Each row below holds a small network's activations on one input, seen along a few directions.
In each table, some parts of the input vary, and every possible input appears once, in random order.
Descriptions start from the smaller parts, as in this example, which fits no table here: values(3) and (point or ring(11) or (ring(5) and line(6))).
Shared parts are said once, and a part with two or three values counts as separate values.
In the rows, zero is written as 128.

Other details of the inputs shift rows strongly along two fixed directions, in all tables alike. That doesn't count.

A family of inputs:
x1: [145 113 110 165 121 135 154 161 151  89 156 169 176 119]
x2: [170 173 125 178 153 192 159 140 156  95 131 149  96 153]
x3: [120 123 134  95 139 109 133 119  96 141 137 116 113 143]
x4: [131 155 114 167 119 177 118 143 157 107 130 139 106 108]
x5: [138 196 141 174 145 182 110 138 145 123  99 119  51 146]
x6: [131 140 143 153 137 148 143 135 126 104 116 144 144 122]
x7: [ 84 157 132 116 118 149  74 120 118 152 105  99  54 109]
x8: [ 99 121 136  95 104 110 124 125  84 137 135 113 138 118]
x9: [157 123 120 127 152 125 145 129 160 122 126 136 110 133]
x10: [153 151 116 148 132 168 145 129 145 100 141 132 125 130]
x11: [132 133 118 156 131 141 131 146 140 108 135 150 122 126]
x12: [124  76 148  89 151  57 157 125  94 140 147 129 180 135]
x13: [ 90 101 155  80 135  73 123 114  73 160 117 104 133 124]
x14: [143 179 125 163 155 186 103 127 157 128 114 121  36 132]
x15: [150 111 130 152 148 117 172 143 135  91 142 161 193 134]
x16: [132 173 135 154 136 171 109 133 150 129 113 106  78 133]
x17: [166 104 109 141 136 118 166 147 166 101 141 155 173 117]
x18: [134 161 130 143 136 165 121 128 159 131  98 123  68 120]
x19: [107  76 114  70 103  80 141 125  95 123 165 120 207 116]
x20: [ 91 147 144 121  98 119 100 134 108 135 121 109 121 115]
x21: [161 107 106 165 143 119 160 150 149  91 157 165 161 132]
x22: [148 152 137 157 161 166 143 125 155 112 115 129 103 140]
x23: [154 142 127 158 138 145 149 143 151 110 112 152 112 126]
x24: [ 88 158 142 106 104 140  86 115 125 151  89  98  62  99]
x25: [129 137 136 146 129 153 136 130 141 103 121 134 148 113]
x26: [131  48 114  93 106  68 125  70 103 184 140 150 234 154]
x27: [ 92 101 143  75 133  84 115 109  86 154 119  98 139 113]
x28: [107  88 132  92 111  66 136 134 106 138 127 130 157 114]
x29: [113  80 117  92 129  75 121 127 112 139 152 113 143 125]
x30: [ 85 149 134 112 125 142  80 119 117 159 107  94  53 117]
x31: [163 142 122 153 160 146 139 137 163 115 138 124 112 150]
x32: [139 138 125 150 123 145 127 142 148 110 135 120 139 124]
x33: [101 138 150  91 131 103 104 118 105 167 100 108  68 121]
x34: [ 99 146 140  97 130 129  96 114 122 165  90  95  53 118]
x35: [147 128 114 133  95 164 105  76 129 180 126 142 136 166]
x36: [ 99 129 142 109 103 111 115 131 114 142 107 123 114 107]
x37: [104 107 129 106 127  90 115 132 101 146 133 119 116 126]
x38: [147 150 122 165 153 153 133 139 148 120 130 144  81 139]
x39: [ 90 113 141  96  95  89 115 131 105 140 113 124 137 102]
x40: [149 138 116 130 139 152 145 127 136 111 141 127 125 138]
x41: [158 117 112 154 122 134 153 156 160  88 156 144 192 124]
x42: [103 129 137 117 118 104 113 137 105 137 125 112 134 127]
x43: [ 89 111 136  74 115  87 123 117  75 153 137 103 130 132]
x44: [100 118 144 103 123 118 118 118 108 133 118 108 144 110]
x45: [157 122 121 165 127 128 158 159 149  89 151 152 186 133]
x46: [160 112 130 130 169 121 158 124 141 108 139 135 150 144]
x47: [167  99 108 136 149 102 160 144 149 104 162 133 182 145]
x48: [174 112 106 135 147 129 173 130 147  94 164 138 163 148]
x49: [165 123  98 168 106 169 103  94 161 162 126 170 136 157]
x50: [147 151 120 158 136 158 133 145 159 108 134 127 132 132]
x51: [118 140 127 127 111 146 135 134 112 111 136 135 145 123]
x52: [118 199 152 180 131 204 114 132 139 108  84 137  76 117]
x53: [103 116 131  97  99 106 112 128 123 137 117 118 132  95]
x54: [115 118 138  99 137  83 116 128 101 147 134 108 123 138]
x55: [103 123 138 105 122  91 117 135 102 148 131 107 132 130]
x56: [ 95 154 149 110 126 126 100 120 112 161  85 105  51 122]
x57: [128  86 117  98  85  98  95  74 121 198 112 139 149 139]
x58: [175  84  94 149 105 116 133  97 155 151 150 164 214 170]
x59: [106 121 143 110 133 117 122 118 110 133 118 111 135 116]
x60: [149 127 120 109 151 135 141 121 128 126 145 119 118 146]
x61: [160 103 109 129 123 132 167 142 137  93 164 144 193 130]
x62: [148 170 128 164 130 175 141 135 136 100 129 141 106 136]
x63: [154 103  99 153 130 131 150 149 158  91 162 153 176 117]
x64: [ 77 149 144 120 104 137  81 130 102 149 107 110  76 109]
x65: [106 126 149 115 139 112 128 124  99 137 110 123 128 125]
Description of these inputs: values(5) and (point or (values(2) and line(6))).
The inputs of x33 and x54 match in every part but the values(5) part. If x53 is changed in the same way as x33 into x54, which row does it become? -> x41
The inputs of x59 and x7 match in every part but the values(5) part. If x13 is changed in the same way as x59 into x7, which row does it become? -> x37
Start at x19 and move only the line(6) part, one step at a time. The first step leads to x61. Which rows follow, in order? -> x10, x40, x48, x60
Change only the values(2) part in x9. List by row number the other rows that result. -> x33
Change only the values(5) part in x43. List by row number the other rows that result. -> x21, x23, x55, x65
